A small network was trained on invented records. Each row is its activation on one of them, seen along a few directions.
Here are examples, each followed by its value of one field, Kupu.
The largest differences between rows may come from other fields.
In the rows, zero is written as 500.
Strong random noise was added to every row along 4 fixed directions; ignore it. To show where, here is one row again and again, with new noise each time:
[596 572 470 349 596 205 519 652 409 469 503 547 540 480 552 427]
[558 567 448 556 458 432 489 545 581 490 518 500 465 433 568 434]
[297 388 479 566 562 593 743 308 395 455 386 472 450 623 420 516]
[487 442 403 457 452 304 643 403 438 425 392 581 404 591 552 472]
[742 387 537 322 633 672 595 590 179 541 537 739 546 645 452 640]
[578 433 402 550 365 507 583 393 508 466 443 620 371 566 571 514]

[568 639 541 588 397 509 301 643 667 548 566 452 555 370 584 438] -> e6
[716 635 575 538 302 502 429 720 554 572 515 630 525 474 657 502] -> e7
[623 785 501 648 712 590 552 742 582 591 671 368 547 355 465 370] -> e1
[505 621 443 733 580 719 658 479 588 546 565 400 418 472 445 455] -> e1
[454 461 592 508 450 590 562 434 453 514 437 539 520 581 479 585] -> e5
[568 548 537 382 373 221 570 630 412 476 385 644 516 597 615 494] -> e7
[571 396 388 536 387 503 521 360 545 463 474 590 367 533 568 521] -> e2
[258 452 547 600 316 479 540 310 623 439 354 452 484 508 516 504] -> e5
[376 469 564 424 470 337 745 481 301 475 306 577 515 698 522 515] -> e7
[732 474 556 439 432 655 516 597 340 549 501 731 508 654 516 614] -> e6
[354 481 536 409 589 400 381 476 526 461 515 409 606 427 429 460] -> e3
[603 437 536 656 263 819 495 380 587 555 489 628 417 575 540 613] -> e5
[561 510 465 506 377 539 291 475 679 514 583 478 479 363 528 473] -> e3
[622 436 428 596 292 658 347 408 652 512 563 542 395 419 533 512] -> e11
[276 556 558 553 595 504 416 457 604 493 517 302 597 394 417 432] -> e3
[387 366 438 524 182 456 506 270 634 421 352 569 369 540 562 567] -> e8
[415 529 422 496 599 349 606 441 501 461 495 383 447 466 426 407] -> e4
[331 466 600 703 455 875 472 419 582 556 505 398 553 483 439 528] -> e6
[375 598 677 402 684 448 470 683 423 524 495 418 748 429 432 469] -> e8
[575 345 489 244 471 287 335 479 414 416 499 638 542 512 506 559] -> e11
[642 475 560 434 443 577 473 547 433 542 485 663 553 559 542 566] -> e8
[486 619 401 664 542 504 682 470 577 490 504 424 385 509 472 440] -> e1
[635 597 381 628 439 531 339 507 710 512 621 445 405 366 545 441] -> e10
[344 585 522 646 453 487 639 459 588 493 424 408 484 478 522 449] -> e9
[645 247 488 155 489 412 365 438 304 425 510 713 518 544 459 660] -> e11
[377 559 471 625 557 523 535 490 584 514 524 347 496 419 498 401] -> e2
[398 568 627 512 738 627 732 589 333 574 504 425 610 572 394 498] -> e9
[393 440 476 649 515 698 503 380 614 494 534 404 463 436 460 508] -> e2
[345 498 475 593 460 438 745 360 507 481 380 470 417 604 516 454] -> e9
[783 405 344 391 389 353 384 412 533 452 549 688 356 485 604 524] -> e4
[510 569 522 472 762 576 413 604 479 516 636 391 609 384 383 457] -> e10
[379 394 451 534 688 733 655 343 382 494 520 415 457 554 306 524] -> e10

Which value of Kupu does each new row have?
[458 464 484 494 319 379 564 414 521 451 356 605 458 601 562 520] -> e8
[466 642 581 555 509 474 433 617 609 542 517 417 599 421 518 452] -> e8
[680 510 529 683 208 772 432 517 647 589 521 630 428 505 640 554] -> e7
[463 550 529 506 397 331 595 531 498 498 398 527 481 574 587 470] -> e7
[438 510 640 339 665 449 493 608 357 509 477 498 684 519 425 551] -> e8
[514 569 616 446 463 452 345 622 556 520 528 495 636 381 541 485] -> e5
[530 508 356 699 493 654 651 338 607 514 534 468 321 521 495 460] -> e1
[483 470 591 505 523 691 412 533 464 532 529 494 589 480 453 571] -> e6
[536 585 476 498 404 276 581 524 553 468 428 546 447 515 596 475] -> e9
[182 494 379 839 489 673 540 185 796 468 507 201 350 422 420 397] -> e10
[625 646 342 752 346 544 338 470 837 512 614 415 347 331 592 383] -> e10
